Look-ups in named tables: a row name and a column name give one cell, copied from the table.

Table kotu
            bugu     pima      fir      vev    bopal      tir      bov   danite      puz      gud
fus      -22.061  -28.408  -29.762   13.942  -14.170  -50.492    3.060  -73.049    9.945   31.152
kunu     -79.128    3.488  -12.029  -50.698   11.463   24.574  -11.674  -31.865   15.309  -28.103
solig    -62.135  -92.958   -1.507    1.710   26.684   35.713  -42.573   14.424  -28.122    1.599
zab       12.287    8.502  -16.697  -22.881    3.247   -8.851  -31.197   58.663    0.149  -57.880
lam      -73.060   -3.707  -24.776   42.661   25.801  -46.311   37.564  -22.946  -50.725  -46.527
suz      -47.467   25.027  -21.309    8.764    0.218  -38.822   18.705  -27.657   15.516  -35.910
tos      -17.646  -39.021  -15.262   59.270  -20.400   41.598  -34.305   -6.659   22.814  -21.571
dova      10.391  -33.550   16.443  -16.850   20.302   14.541  -22.925   14.172  -55.206  -32.098
bolinub  -26.916  -27.897  -33.662    3.195  -61.939    3.412   12.881   -9.334   -1.069   -2.238
suda       6.245  -20.073   -3.260  -23.547   -4.265  -34.318   -3.597  -22.248  -13.311   -8.146

What is the tir of dova in kotu?
14.541
What is the tir of solig in kotu?
35.713
What is the tir of lam in kotu?
-46.311
What is the bopal of bolinub in kotu?
-61.939
What is the puz of kunu in kotu?
15.309
What is the puz of solig in kotu?
-28.122
What is the pima of tos in kotu?
-39.021
What is the fir of solig in kotu?
-1.507
What is the danite of solig in kotu?
14.424
What is the bov of bolinub in kotu?
12.881
What is the bov of solig in kotu?
-42.573
What is the pima of fus in kotu?
-28.408
What is the vev of suda in kotu?
-23.547
What is the puz of bolinub in kotu?
-1.069
What is the bopal of fus in kotu?
-14.170
What is the bopal of suda in kotu?
-4.265
What is the fir of kunu in kotu?
-12.029
What is the tir of kunu in kotu?
24.574

Table zovesa
columns: seg, muga, vep, pom, kegepe, rez, zibo, kuneniv
zom: [0.705, 0.047, 0.150, -0.726, -0.154, -0.332, -0.310, -0.130]
sesidif: [-0.484, 0.189, 0.230, -0.025, -0.222, 0.127, 0.029, 0.111]
ronel: [0.498, 0.391, -0.238, 0.081, -0.114, 0.162, -0.010, -0.036]
lumitel: [-0.574, -0.870, -0.195, 0.078, -0.357, -0.045, -0.017, -0.297]
ganeten: [0.099, -0.095, 0.042, 0.333, 0.001, -0.405, -0.189, 0.190]
pusa: [-0.344, 0.163, 0.067, 0.397, -0.279, -0.272, -0.200, 0.113]

pom of zom = -0.726
pom of lumitel = 0.078
muga of ganeten = -0.095
vep of lumitel = -0.195
rez of zom = -0.332
rez of pusa = -0.272
rez of ganeten = -0.405
kegepe of pusa = -0.279
kuneniv of lumitel = -0.297
zibo of ganeten = -0.189
muga of ronel = 0.391
seg of sesidif = -0.484
kuneniv of ganeten = 0.190
rez of sesidif = 0.127
kuneniv of sesidif = 0.111
muga of pusa = 0.163
Row with the largest pom: pusa

Table lasumed
	vis	binofu	mibilo
pebete	1.123	4.581	7.425
gulo	2.521	5.870	8.174
gif	9.526	6.034	6.031
vegen	8.410	4.400	6.251
revam	0.972	7.699	6.290

vegen, vis -> 8.410
gif, binofu -> 6.034
revam, vis -> 0.972
pebete, binofu -> 4.581
pebete, mibilo -> 7.425
gif, vis -> 9.526
gulo, binofu -> 5.870
gif, mibilo -> 6.031
gulo, mibilo -> 8.174
gulo, vis -> 2.521
vegen, binofu -> 4.400
revam, binofu -> 7.699
vegen, mibilo -> 6.251
pebete, vis -> 1.123
revam, mibilo -> 6.290
Which row has the largest vis? gif

Table pak
|  | fut | nik |
|---|---|---|
| sadozip | 103 | 82 |
| sog | 149 | 202 |
| dipodad | 128 | 139 |
| gav | 79 | 160 |
| vevi | 95 | 143 |
| baz | 211 | 149 |
| nin | 41 | 147 |
| nobi | 173 | 140 |

What is the nik of vevi in pak?
143
What is the nik of nin in pak?
147
What is the nik of dipodad in pak?
139
What is the fut of vevi in pak?
95
What is the fut of dipodad in pak?
128
What is the fut of nobi in pak?
173
What is the fut of nin in pak?
41
What is the fut of sog in pak?
149
What is the fut of baz in pak?
211
What is the nik of sog in pak?
202
What is the nik of sadozip in pak?
82
What is the nik of gav in pak?
160
What is the nik of nobi in pak?
140
What is the fut of sadozip in pak?
103
What is the nik of baz in pak?
149
What is the fut of gav in pak?
79

